These are the activations of a small neural network, seen along a few directions. Each row is one input.
Each table varies a few parts of the input and shows all the possible inputs, shuffled.
A made-up example of a description, with smaller parts first: one of 3 separate values, together with either a single point or one of 9 places around a ring or (one of 4 places along a line, together with one of 5 places around a ring).
Shared parts are said once, and a part with two or three values counts as separate values.

Other details of the inputs shift rows strongly along three fixed directions, in all tables alike. That doesn't count.

Rows:
r1: [  5 -20 -22  -4  -5 -11  20  38  -2   9   0  -2   2]
r2: [-31  13  32  27   4   1 -17 -40  10  13  45  -2   5]
r3: [-21  37  37   9  15  -7  10 -55  18   2  46   5  -4]
r4: [ -3  14   1 -26   4   9  42 -27  26 -34   3  34 -18]
r5: [  0  50 -23  -5 -12  22  12  -1  -7 -23  28  -6 -18]
r6: [ -6  19 -36 -14  10 -11  48  14   3 -17 -31  41  -9]
r7: [  0  14   3 -15  -1  16  25 -16   4   2 -16  24   5]
r8: [ -4  29 -26 -19 -25  22   6   5  -9   3  31 -29 -13]
r9: [ -7  20 -41 -14  -7  16   8  20  -4 -29  39   0 -32]
r10: [ -2  36 -49 -43   0  -8  40   4  21 -25  -8  15 -32]
r11: [-11 -11   6  12  -1   3 -32  -8   6  20  -7 -13   6]
r12: [ 28 -25 -15  -2 -30 -10   2  31 -12 -22 -34  14  -4]
r13: [ -5  26  12  16  10 -11 -12 -15  -6   7  33 -16   6]
r14: [-12  -7 -22   8   6   0   1   0  -6  -6   3  -9 -15]
r15: [  5  15   6 -20   3  -2   4 -28  13  -4   2   1   2]
r16: [ 14 -34  -6  -2 -14   2 -32  18 -13  16 -15 -29  29]
r17: [  2 -13 -22   6  -8   8 -24  34  -6  -6  17 -11  -2]
r18: [  6 -15  46  41  23 -17 -51 -12 -20  32  -6 -45  34]
r19: [ 29  -4 -34   5 -15  21  -5  48 -19  -3  -2 -33  -5]
r20: [ -2  -3  33  -5 -18  -8   2 -41   0   1 -20  30   6]
r21: [-12   5  43  24  14   1   8 -26   7  25  13  15  12]
r22: [ -4  15  -8  -3  14 -18  18  -8  10  -8  -2  -6  -9]
r23: [ -9  -4 -10   9  -4  -3   3  23 -13  15   2 -35  -4]
r24: [ -4 -25  28 -10   9  -3  10  -4  13  24 -43  20  17]
r25: [  3  -8   1  12 -15 -24   5   6 -10   0   1  17 -13]
r26: [ 28 -53  23  15 -13 -21 -23  36 -15   2 -38  20  12]
r27: [  0 -12 -17 -13 -10  -3   3  39   4 -13   4   7   5]
r28: [ -6  -5  14  19  12  -1   6  -2  -6  18 -16  -5   7]
r29: [-19  -6  26  21  16   1  -7 -35   4   8  26   7   4]
r30: [  9   1   7 -18  12 -11  19   1  26 -18  -1  29  -4]
r31: [ 15 -24  13   2   7   3   8  25   5   5 -24  26  15]
r32: [ -6  21 -41  -3 -24  21 -21   1 -12  -2  33 -36 -13]
r33: [  6   5   7  12 -18  24 -22  13 -15   8  32 -51   2]
r34: [ -7  11  10  12  -2  28 -19 -23  -4  -9  38 -24  -7]
r35: [ -9 -22  32   1  31 -17  22 -32  15   1 -26  26   3]
r36: [-32  25 -19  15  -6   6  -6 -11  -2  -1  32 -23 -18]
r37: [ 22 -48  17  18 -13 -18 -48  23 -31  25 -49 -17   6]
r38: [ -9  22  -2   2  11 -10  29  -9  10  -1   1  41   0]
r39: [ -9 -11  24 -21   4  -1  45   4  29  -9 -16  57   9]
r40: [-33  11  48   4   4   3 -14 -42  15  23   7  -2  14]
r41: [  4 -23   1 -25  19 -11  16 -10  19  -1 -41  32  -8]
r42: [ 21 -28 -16  22   3  -5 -38  26 -24  18  26 -53  -9]
r43: [ 20  -4 -11  -4   0   8  -8   5 -18   4 -23   4  16]
r44: [ 42 -37 -19 -12   2 -10   0  36   8 -15 -39  -1  13]
r45: [  1   5  16   9  13   4 -19  -9 -11  22 -20  -1   8]
r46: [ -6  23   4 -22   1  13  12 -44   7  -9  25   3 -17]
r47: [ -9 -14  46  26   2  15 -34 -31   9   9  14 -13  24]
r48: [ -4  20  -3   4  -1  16  -2   3  -9  19   0 -19 -12]
r49: [ 10 -21 -24 -21 -14   0  19  32  11 -24 -24  14  12]
r50: [-18  12 -39   1 -14  -4   4  25 -10  -6  18 -34 -13]
r51: [-30  29   5   0   6  18  -9 -39   1   5  28 -11 -23]
r52: [ -3  11  11  -3   6   8  -3 -11   4 -12  37  -4 -19]
r53: [ -8  11 -42   1 -18  -5   0  30 -12  -4  40 -28 -11]
r54: [ 27 -10   9  11   3   2 -25  14 -11  -1  -9 -25  25]
r55: [ 30 -16 -17   0   5 -10 -21  46 -11  -5  -8  -9  11]
r56: [-2 19 20  5  9  7  1 -7  0 -3 13 22  6]
r57: [  1  -3 -40 -31  -6   9  24  -1   8 -24 -14  30 -14]
r58: [  8   2  14 -21  10  -9  16 -21  15  -6 -35  40  25]
r59: [ -3 -40  47  27   2 -30  -7 -14  -8  14 -49  22  15]
r60: [  9  21 -39 -22   2  -9  10  23   1  -7 -20   1 -10]
Description of these inputs: one of 6 places around a ring, together with either a single point or one of 9 places around a ring.
Changing only the place on the ring of 6 turns r45 into r6. The same change can be made to r37. Which row results? -> r59
Changing only the place on the ring of 6 turns r46 into r35. The same change can be made to r58. Which row results? -> r18
Which other rows agree with r29 in the place on the ring of 6? List them by row number. -> r1, r2, r3, r13, r21, r25, r38, r42, r53
Which other rows agree with r49 in the place on the ring of 6? List them by row number. -> r4, r5, r12, r19, r33, r34, r44, r47, r54

Rows:
r61: [ -7  34 -18 -23 -14   8  26 -19   8 -23  15   0 -12]
r62: [-13  16  14   1  -5  -7  22 -11   8  -4   4  30   3]
r63: [-19  -3  52   9   9 -14  14 -41  20   3   2  24  20]
r64: [  1 -25 -16  -4   7 -16  18  10   1  -3 -40  29  -7]
r65: [-21  19   9  17   7  13 -17 -14  -8  18  33 -35  -8]
r66: [-18  35  10   0   1  19 -11 -30   3   3  28 -16   5]
r67: [ -6  25  -1  12  10   6  -8  -7 -13   8  34 -31 -19]
r68: [  4 -16   1  10   1  15 -27  11  -3  11  14 -23   5]
r69: [ 13 -25  20  15   3   0 -35 -10 -13  12 -25  -9  24]
r70: [ -5   9   0  13 -10  14 -28 -10 -11   1  36 -27 -15]
r71: [  8 -11  17 -15  -1  -8  12  12  18 -23 -42  35   0]
r72: [ 14 -25   2  23  -5  -7 -14  27 -18  17 -20 -11  13]
r73: [  5 -28  35  23   9  -4 -19   2 -16  31 -20  -6  15]
r74: [-10  22 -38  10  -6   8  -3  23 -13   1  28 -34 -16]
r75: [ -8  13  11 -18  -4  -4  19 -29  17  -5  -6  12   1]
r76: [ -4  15  14 -11  11   4  25 -22  23 -16  14  36  -8]
r77: [ -2  -2  37   2   3  14   6 -25   5   5  -9  25  14]
r78: [  5  -2  55  22  -3   4 -41 -27 -12  34   0 -23  25]
r79: [ 17  -4  -8  -1 -12   8 -12  15 -17   5 -13 -10  13]
r80: [-18  29  45  15  -2  11 -23 -38 -10  28  33 -22  -4]
r81: [  7 -29   2  -6  14   9   5   6  10   1 -33  17  20]
r82: [  2  -1   0  -8  14 -20  30   5  17 -15 -14  40   6]
r83: [-19  13  12   2  -6  -2  -2 -24   5  -8  26  14  -8]
r84: [ 8 -5 -5  1  2 -5 -7 15 -2 -7 17 -3 -1]
r85: [-12  24 -32  -1 -13  -6  11   5  -5 -18  21   1 -19]
r86: [ 15 -37 -32 -18   8 -12   6  41   4   6 -48  10   6]
r87: [  8   9  -7   3   8  -3 -18   9 -12  12  17 -29 -11]
r88: [ 18 -17  19  28 -13  16 -51  17 -26  24  21 -45   7]
r89: [ 33 -47  11   8  20  -1 -18  17  -3   5 -38   1  25]
r90: [-30  34 -12 -13   1  -1  36 -12  21 -16  18  29  -6]
r91: [ 15 -22 -14  -7   3  -2 -17  22  -1  13 -29 -11  17]
r92: [-23  17  18 -20   4  -7  32 -37  22  -4  -1  25  -8]
r93: [ -5  17 -52 -27 -22  -1  31  27   5 -32  25   4 -28]
r94: [ -6   9 -26  -6  -5   0  17  12  -5  -4   9 -17 -21]
r95: [ 14 -10 -36  -3  -9   8  -9  22 -14 -12 -11 -10 -11]
r96: [ 11 -24 -30  -6  -2 -14 -11  27 -10   2 -29  -3 -10]
r97: [ -1  19  16 -17  14  -7  20 -28  20  -5  -7  30   5]
r98: [ 18 -26 -27 -11 -12   4   5  32   0 -11  -6  -7  -7]
r99: [-15   5  47  13  27 -11  21 -37  20   4  -4  34  14]
r100: [ 10  15 -57 -25 -21  15  24  26  -4 -28  14 -17 -28]
r101: [ 18 -10  22   4  16  -1 -15 -10   0   5 -15  -1  23]
r102: [  8 -26 -25 -10   1 -19  40  28  11 -14 -40  26   2]
r103: [-22  16  -6  -8  -2   6   8  -4  11  -8  27   9  -4]
r104: [  2  30 -42  -1 -22   6 -23   7 -21  -4  27 -44 -26]
r105: [  6 -26  -1  19   4 -14 -10   8  -7   6 -23   2   7]
r106: [  2  -9  15   8 -11   1 -11   9  -7   5   8   1   8]
Describe the family of inputs behind these rows. -> either a single point or (one of 5 separate values, together with one of 9 places around a ring)
Change only the choice among 5 separate values in r100. List by row number the other rows that result. -> r77, r81, r89, r95
Change only the place on the ring of 9 in r104. List by row number the other rows that result. -> r64, r69, r70, r83, r85, r95, r96, r105
Change only the place on the ring of 9 in r103. List by row number the other rows that result. -> r65, r66, r68, r74, r81, r86, r90, r91
